These are the activations of a small neural network, seen along a few directions. Each row is one input.
In each table, some parts of the input vary, and every possible input appears once, in random order.
Descriptions start from the smaller parts, as in this example, which fits no table here: line(4) and (point or ring(11) or (values(3) and ring(5))).
Shared parts are said once, and a part with two or three values counts as separate values.
In the rows, zero is written as 128.

A family of inputs:
R1: [194 119 181 106 146 134 116 134  53 104 122 114 130 178 133  79 214 107]
R2: [126  89 138 156 166 201 152 162 127 111 173  93 115 157  63  84 167 139]
R3: [114 125 134 113 144  89 165 133 126 132 148 120  80 141 164 116 144 138]
R4: [197 121 155 121 127 186 113 131  38 117 126  89 157 170 126  73 179 124]
R5: [ 76 133  86 148 119  81 132 133 208 131 117 193 120  88 136 174  80 122]
R6: [125 168 122 108  83  87  98  86 131 143  77 149 169  84 178 175  74 118]
R7: [118  97 134 143 177 200 157 152 130 121 173  91 117 165  51  92 175 149]
R8: [140 124 159 168 185 192 143 157 146  83 161 109 103 141  69  79 180 149]
R9: [120 134  95  95  66  95 107  89 112 163  86 132 179  97 171 172  58  99]
R10: [ 55  94  84 155 156 150 157 163 196 139 170 120 101 131  46 143 111 156]
R11: [135 157 124 100  83  67  97  98 132 136  77 168 159  88 190 159  77  96]
R12: [110 129 122  79  83  59 110  88 125 144  76 158 142 116 185 174  96  87]
R13: [184 127 158 114 139 187 114 120  42 123 125  89 157 185 116  78 182 133]
R14: [188 145 144  83  83 137  89  86  49 154  94  98 179 146 163 141 114 106]
R15: [122  84 164 145 188 152 153 167 143  99 167 121  90 161  74  93 206 129]
R16: [110 146  94  85  75  96 111  82 119 171  83 125 177 110 160 178  66 106]
R17: [ 45 117  60 132 115 117 143 111 191 166 126 158 136 108 107 192  71 138]
R18: [115 128 109 130 126 136 161 127 111 150 156  98 111 127 153 114 107 154]
R19: [106 138 104 116 139 144 165 117 115 152 149  91 106 147 146 114 109 155]
R20: [203 155 182 140 144 177  99 127  59  93 118 104 147 159 132  68 194 136]
R21: [ 76 117 112 180 163 139 149 167 213 108 162 142  93 103  60 138 121 169]
R22: [ 62 116  56 139 103 114 143 123 182 160 125 158 138  95 118 184  61 122]
R23: [ 65  81 111 151 170 108 156 171 208 117 159 149  69 130  73 142 141 134]
R24: [ 67  83  87 165 149 150 158 167 192 135 173 126 102 113  55 140 107 155]
R25: [ 91 107 115 171 165 118 151 176 216 109 160 158  83  99  77 128 128 150]
R26: [204 174 168 107  92 119  74  92  62 122  93 118 173 120 174 133 119 109]
R27: [ 67 149  80 155 118 108 135 121 204 134 111 173 125  88 126 183  72 139]
R28: [141 155 137 137 140 106 151 136 133 120 140 129  89 119 178  97 124 144]
R29: [192 139 147  97  68 134  84 101  45 148  95  98 181 135 175 137 113 100]
R30: [184 137 177  81  87  91  88 102  60 131  90 124 146 148 183 139 151  85]
R31: [129 166 130 144 146 120 153 118 127 120 148 117 100 116 157 105 110 159]
R32: [ 52 108  81 125 124  73 145 123 200 140 119 181 105 110 128 192 104 116]
R33: [147 113 167 165 184 160 140 174 153  85 168 127  99 138  81  71 187 135]
R34: [213 143 185 128 143 151 100 138  64  95 121 123 140 151 144  65 202 123]
R35: [206 161 180 101  86 102  71 109  69 124  92 134 162 118 190 129 136  99]
Question: The inputs of R3 and R28 match in every part but one. If R23 is changed in the same way as R3 into R28, which row does it become?
Answer: R25
Question: What is each input in this table made of?
Answer: line(5) and (point or ring(6))
Question: Which other rows does R4 become when the line(5) part takes its other values? List them by row number.
Answer: R1, R13, R20, R34
Question: Which other rows agree with R13 in the line(5) part? List them by row number.
Answer: R7, R10, R14, R16, R17, R19

A family of inputs:
R36: [103  92 112 144 140 158 124 158 159 128 143 129 128 137  63 138 137 124]
R37: [106 118 101 147 143 162 154 138 137 142 161 108 118 142  97 129 127 154]
R38: [195 132 178 141 139 149 116 146  76  91 135 112 124 145 134  69 177 121]
R39: [117  96 141 140 138 108 121 154 166 101 129 149 110 103 102 127 126 121]
R40: [112 140 108 114  98 117 116  97 111 139  99 126 159 114 148 155  92 119]
R41: [ 94  93 108 130 149 150 144 141 152 127 133 121 132 137  71 123 132 132]
R42: [127 117 123 113  87 115  94 114 131 138 100 134 161 111 126 173  97 100]
R43: [118 143 133 124 136 102 137 116 141 129 120 142 108 126 159 136 122 138]
R44: [119 144 134 112 131  95 147 120 134 142 140 128  97 132 168 136 124 132]
R45: [123 133 130 123 130 100 122 130 154 125 112 164 126 124 139 141 144 113]
R46: [126 123 108 113  90 119 112 111 120 143  98 139 169 108 143 154 102 106]
R47: [199 139 158  95  98 145  91 102  39 130  97 100 175 139 162 107 144 110]
R48: [122 142 129 142 144 127 153 139 154 125 150 124  92 114 150 108 111 147]
R49: [173 125 156 138 148 199 123 138  74 122 150  88 142 175  95  85 182 138]
R50: [124 116 139 127 119  96 106 144 155 121 120 165 118 123 128 156 145 108]
R51: [134 148 106 111  99 116 122  96 107 157 112 122 159 118 154 150  82 127]
R52: [111 133 124 155 140 116 139 141 149 108 141 142 108 109 127 122 133 136]
R53: [130 151 109  99 100 120 130  95 110 163 114 111 147 121 167 139  74 126]
R54: [195 155 182 121 132 138 106 126  71 112 116 126 132 161 162 101 185 117]
R55: [114 151 123 130 132 100 126 122 143 125 120 155 120 130 149 142 142 125]
R56: [125 144 130 148 141 118 137 139 152 119 145 128  97 114 127 123 114 153]
R57: [120 115 130 148 139 116 135 148 160 110 133 151 116 104 117 122 134 126]
R58: [ 83 106 105 133 152 155 152 127 144 125 137 117 126 137  83 120 126 148]
R59: [103 118 105 124 147 151 163 133 135 149 169  91 108 148 100 119 119 148]
Question: What is each input in this table made of?
Answer: line(4) and (point or line(5))
Question: The inputs of R39 and R36 match in every part but the line(4) part. If R56 is changed in the same way as R39 into R36, which row does it become?
Answer: R37
Question: Which other rows does R41 become when the line(4) part takes its other values? List them by row number.
Answer: R45, R46, R57

A family of inputs:
R60: [199 171 177  99  91  94  78  91  70 115  75 142 167 117 199 130 138  97]
R61: [ 67 107 109 184 181 130 165 177 227  99 167 163  76 109  71 122 141 149]
R62: [150 108 180 161 187 160 134 177 145  83 166 122  82 151  81  75 204 146]
R63: [ 47 118  88 136 124  64 142 130 223 133 116 186 103  87 127 187  83 121]
R64: [129 145 141 128 150  97 156 128 130 121 147 131  84 125 174 100 129 146]
R65: [207 134 198 125 140 138 101 138  65  90 119 125 130 161 149  81 209 105]
R66: [ 59  99  77 169 163 174 165 162 193 130 166 120 105 130  45 128 118 163]
R67: [141  94 148 148 171 202 141 164 112 115 174  78 118 164  51  78 181 155]
R68: [121 138 107 118 130 145 161 115  94 153 151  85 116 145 149 109 109 155]
R69: [124 149 113 104  80  53 100 101 148 144  81 177 141  87 189 180  67 102]
R70: [189 160 143  92  74 142  87  78  39 146  86 103 197 136 174 139 113 100]
R71: [200 122 168 113 125 186 105 121  31 124 128  84 166 178 121  89 189 119]
R72: [116 139  83  95  64  98 107  91 121 175  93 136 173 100 163 188  48 108]
R73: [ 43 109  61 119 111 108 149 119 194 165 124 140 135 102 100 187  62 127]
Question: What is each input in this table made of?
Answer: values(2) and (point or ring(6))
Question: The inputs of R68 and R64 match in every part but the values(2) part. If R70 is changed in the same way as R68 into R64, which row does it become?
Answer: R60
Question: Start at R66 and move only the ring(6) part, one step at a time. The first step leads to R73. Which rows follow, in order?
Answer: R72, R70, R71, R67
